Each row below holds a small network's activations on one input, seen along a few directions.
In each table, some parts of the input vary, and every possible input appears once, in random order.
A made-up example of a description, with smaller parts first: one of 2 separate values, together with either a single point or one of 11 places along a line or (one of 6 places along a line, together with one of 8 places around a ring).
Shared parts are said once, and a part with two or three values counts as separate values.
In the rows, 128 means zero.

Other details of the inputs shift rows strongly along two fixed directions, in all tables alike. That doesn't count.

Rows:
r1: [171 134  97  97 155 135 127 154 168 194  85 125 152]
r2: [116 184 131  65 175 141  99 165 152 162 120 121  94]
r3: [195 136  92 125 107 118 131  83 158  65 132 185 178]
r4: [ 85 122 145 130 123 154 143 127 112  92 197 140  71]
r5: [115 181 135 101 131 155  93 171 212 142 144  70 111]
r6: [150 133 124  95 144 127 109 110 160 114  96 186 147]
r7: [148  99 105 165 121 126 123  94 190 128 114  89 195]
r8: [129 163 118  75 130 150 123 138 147 109 158 117 147]
r9: [146 130 168 190  80  36 151 115 160 109 115 189 219]
r10: [151 110 112 175 165 120 162  93  82 102 151 132 155]
r11: [126 200 168 119  92  83 107 203 187 201 130 104 180]
r12: [132  78 105 170 113  61 163  66  94  33 111 217  98]
r13: [108 144 117 116 118 128 100 134 120  98  91 149 109]
r14: [ 72 102 172 135 131 179 159 146  35 158 158  83  54]
r15: [ 97 130 121 101 155 145 108 197 106 186 108  67  92]
r16: [188  81 114 152  62 124 129  73 143 133  89 128 150]
r17: [125 136 120 141 140 165 118 168 155 176 149  63 117]
r18: [146 137 144 127  84 139 115  95 141  96  99 133 109]
r19: [139 161 145 107  48  73 120 154 208 174 113 144 245]
r20: [155 108 104 126 133 141 163 125  95 133 165 126 146]
r21: [102  85 132 179 133 159 171 126  72 126 194 138  82]
r22: [ 95 124 146 191 143 121 154  81  91  59 182 154  69]
r23: [120 142 112  94 119 109 105 168 145 118 107 127  84]
r24: [111 139 160 112 130 163 118 179 118 192 110  33  92]
r25: [ 40 179 168  59 202 175 111 167  69 161 168 121  59]
r26: [190  88  82 152 141  91 164  59 156 127  70 188 195]
r27: [159  94  81 123 101 123  98 124 170 148  54 126 189]
r28: [121 142 143 147 180 118 150 107  78  58 172 145 115]
r29: [ 88 133 135  94 182 173 134 156  77 192 136 113 109]
r30: [141 171 140  64  94 142  83 158 214 148  84  55 128]
r31: [144 100 148 168  98  91 159  56 113  50 117 167 100]
r32: [141  86 118 176 117 154 124 116 139 128 142 122 148]
r33: [ 64 171 159 139 158 184  88 150 115 119 170  92  81]
r34: [165 119 105 142 145 151 128 122 116 135 141 122 169]
r35: [154 108 108 135 155 128 124 106  98 166 111 162 131]
r36: [103 121 162 107  92 138 140 114 103 101 142 129  77]
r37: [150  49  92 202 117  74 179  74  73  75 100 200 123]
r38: [ 83 132 155 131 200 113 125 107  61  97 147 169  72]
r39: [114  65 158 205 132 109 182  70  39  99 144 137  67]
r40: [183 165  97  79 125 124 111 148 205 110 129 118 168]
r41: [ 81 178 204 143 115  91  90 186  96 182 166 113 146]
r42: [205 121  84  97 122 132 112 153 222 160 105  91 212]
r43: [ 91 130 108  81 103 120 117 138 128 109 116 143 113]
r44: [ 91 118  98 100 118 146 124 157 110 172 102  98 132]
Each input here is: one of 4 places along a line, together with either a single point or (one of 2 separate values, together with one of 5 places around a ring).
Changing only the place on the line of 4 turns r33 into r22. The same change can be made to r3. Which row results?
Answer: r28
Changing only the place on the line of 4 turns r30 into r18. The same change can be made to r17. Which row results?
Answer: r32
Which other rows does r43 become when the place on the line of 4 takes its other values? List them by row number.
Answer: r12, r13, r23
Which other rows does r27 become when the choice among 2 separate values takes its other values? List them by row number.
Answer: r13
Which other rows does r17 become when the choice among 2 separate values takes its other values? List them by row number.
Answer: r5

Rows:
r45: [131 152 113  65 109 148  91 145 200 152  89  96 159]
r46: [130 154 120  81 118 151  89 125 201 134 103  76 173]
r47: [155 106 127 144  85 104 153 118 125 125 129 179 133]
r48: [124 154 139 111 109 124  90 136 200 154  96  71 191]
r49: [ 53 175 158  92 165 176  83 162 120 149 140  40 101]
r50: [ 59 188 150  82 194 163  80 167 119 161 129  62 105]
r51: [153 102  80  95 129 168 106 139 172 203  69  58 171]
r52: [156 107 115 152 110 119 140  95 139  79 132 154 121]
r53: [ 84 127 170 173 149 133 150 144  55 122 193 124  69]
r54: [190 110  93 139 115  99 150  84 150  79 112 195 150]
r55: [ 86 131 172 178 147 129 142 142  50 118 185 122  70]
r56: [146 107 132 164  91 110 149 102 133 106 144 162 148]
r57: [ 86 128 153 138 152 139 140 140  53 116 154 140  34]
r58: [ 59 171 169  90 149 150  90 194 108 188 132  56 109]
r59: [152 141 111  94 103 130  91 109 229 121  77  90 191]
r60: [161 117 103 133 133 114 152 104 134  90 134 180 130]
r61: [132 166 122 100 133 119  89 151 193 164 101  96 198]
r62: [128 148 111  64 110 139  88 144 197 150  81  88 160]
r63: [156 116 125 149 116 101 152 110 120 114 137 186 156]
r64: [ 97 131 149 136 150 147 151 151  53 115 168 142  34]
r65: [ 70 178 170  99 152 150  87 197 113 191 137  56 104]
r66: [ 82 140 143 135 178 140 142 131  43 107 166 146  61]
r67: [146 112 119 147 119  92 148 108 120 112 129 178 155]
r68: [155 116 106 128 127 117 146  95 128  92 132 184 133]
r69: [203  42  75 179 106 136 170  68 128 118 101 146 160]
r70: [ 80 134 168 160 172 119 142 145  44 129 170 146  79]
r71: [205  50  61 161 132 123 169  74 123 128  98 166 168]
r72: [149 105 129 150  93  92 150 116 130 121 114 171 129]
r73: [ 95 128 149 137 153 140 138 148  52 114 165 138  34]
r74: [161 106 124 146  91  99 157 127 130 122 131 172 128]
r75: [157 111 113 148 108 124 150  96 143  82 138 156 121]
r76: [146 104 135 165  93 105 151 104 125 100 131 157 148]
r77: [136 168 122  91 132 123  98 152 195 169 106  94 199]
What do these inputs look like to the network?
Answer: one of 3 separate values, together with either a single point or (one of 2 separate values, together with one of 5 places around a ring)
Changing only the choice among 3 separate values turns r63 into r56. The same change can be made to r67. Which row results?
Answer: r76
Start at r68 and move only the place on the ring of 5, one step at a time. The first step leads to r66. Which rows follow, in order?
Answer: r50, r54, r60
Which other rows does r53 become when the choice among 2 separate values takes its other values? List them by row number.
Answer: r75

Rows:
r78: [136 146 115  99 117 125  94 142 203 131  93 112 162]
r79: [162  92 113 157 121 126 156 110 109 125 122 153 100]
r80: [151 117 116 153 152  99 158 133  94 140 154 188 155]
r81: [159 114 116 124  94 119 147 111 138 100 136 183 116]
r82: [132  88 110 147 132 122 152  94  96 107 121 154 116]
r83: [149 137  89  95 175 139 116 146 148 175 112 114 180]
r84: [ 89 147 148 107 131 130 100 158 131 170 115  88 152]
r85: [161  99 122 173  90  94 161 103 136  89 140 171 145]
r86: [154 133 111 104 130 152 108 122 178 135 106  86 167]
r87: [149 107  93 100 113 132 115 117 179 145  73 112 179]
r88: [109 133 128  87 148 155 108 146 127 178 102  78 128]
r89: [124 155 123 107 129 124 100 135 185 123 108 107 146]
r90: [145 114 110 134  99 119 145 114 138  89 136 181 122]
r91: [152 130 103  98 120 158 108 113 186 140 107  90 178]
r92: [105 143 122 109 152 151  96 139 132 153 110  71 132]
r93: [158 113 106 143 104  93 143  90 140  73 115 187 131]
r94: [115 137 145 143 148 123 134 115  88  94 147 157  88]
r95: [146 141 104  91  98 126 108 115 210 112 108 127 177]
r96: [169  85 103 135 101 134 156 106 125 123 127 159 124]
r97: [158 137 126 125 105 109 106 113 188 136  96 116 202]
r98: [110 109 142 146 155 153 152 146  48 136 162 120  50]
r99: [137 130 119 112 100 105 114 116 188 141  87 119 201]
r100: [ 65 161 153  94 188 177  94 152  91 171 131  49 106]
r101: [159  96 117 167  91  89 149 109 128 107 116 176 150]
r102: [149 109 109 135 104  96 151  86 137  75 114 193 132]
r103: [168  93 123 156  78 103 163 111 132 120 139 183 142]
r104: [ 54 169 180  99 161 151 100 184  86 197 138  65 106]
r105: [ 75 139 177 157 154 128 138 161  28 155 173 122  56]
r106: [107 125 159 156 137 117 149 116  71 120 150 151 113]
r107: [ 96 114 135 156 162 146 141 139  46 131 146 122  65]
r108: [152 132 103 126 162 106 152 128 103 116 148 199 131]
r109: [121 114 132 154 154 140 142 105  75 114 143 131  93]
r110: [156 144 108  96 105 118 111 123 209 107 101 120 172]
r111: [150 121 126 131 111 118 149 126 118 100 140 168  95]
r112: [101 111 144 145 160 144 141 140  39 145 151 123  53]
r113: [ 84 155 137 116 173 164  99 155 129 164 127  49 112]
r114: [105 164 134  90 135 145  98 163 154 137 123  88 123]
r115: [116 119 145 163 123 117 150 142  91 120 158 139 102]
r116: [168 106 130 178 101  98 155  93 138  99 134 173 150]
r117: [119 103 125 158 147 140 145 127  87 127 141 127  85]
r118: [141 134 106  87 104 114 107 123 194 125  79 138 175]
r119: [ 96 164 134  96 142 135  88 158 145 141 112  96 123]
r120: [123 162 129  84 132 133 101 124 174 126  95 114 165]
r121: [175 101 125 163  81  95 169 113 129 110 132 177 133]
r122: [117 131 142 130 134 116 136 132  83 115 141 159  72]
r123: [153 101 119 160 138 133 146  97 119 107 131 141 119]
r124: [129 162 132 107 135 132 101 126 181 122 111 107 148]
r125: [143 159 119  84 112 143 100 121 197 118 114 114 172]
r126: [114 126 143 119 132 118 142 127  83 115 136 164  79]
r127: [123 144 132 124 115 122 102 153 181 162 106  91 172]
r128: [ 94 155 145 112 125 143 105 150 147 156 144  78 151]
r129: [159 107 129 154  95 113 149  95 136 102 148 166 156]
r130: [173  86  95 155 107 118 159  90 135  89 125 157 132]
r131: [112 157 155 119 127 130 107 165 142 180 124  84 135]
r132: [151 111  93 106 104 149 117 124 182 141 102 109 171]
r133: [126  99 122 151 139 142 148 130  80 116 150 131  82]
r134: [ 92 156 147 120 136 125  94 151 139 158 123  78 150]
r135: [162  90 113 161  78 103 161 108 139 105 136 181 153]
r136: [123 132 143 145 135 124 146 133  95 114 145 159  71]
r137: [ 80 152 134 100 160 178 102 153 115 161 144  58 110]
r138: [ 70 166 166 126 159 140  96 168 119 168 149  60 118]
r139: [ 96 134 175 162 153 132 144 141  55 120 189 120  80]
r140: [ 99 148 160 138 162 140 140 138  67  93 179 133  59]
Changing only one part turns r110 into r85. The same change can be made to r122. Which row results?
Answer: r105
Changing only one part turns r121 into r98. The same change can be made to r99. Which row results?
Answer: r82
What do these inputs look like to the network?
Answer: one of 3 separate values, together with either a single point or (one of 4 places along a line, together with one of 5 places along a line)
Start at r137 and move only the place on the line of 5, one step at a time. The first step leads to r130. Which rows follow, in order?
Answer: r113, r92, r82
Which other rows does r111 become when the place on the line of 4 takes its other values? List them by row number.
Answer: r110, r114, r140
Which other rows does r101 become when the choice among 3 separate values takes its other values? List them by row number.
Answer: r107, r119
Which other rows does r95 become when the choice among 3 separate values takes its other values? List them by row number.
Answer: r128, r137
Which other rows does r106 become when the place on the line of 5 takes its other values? List them by row number.
Answer: r97, r116, r129, r139
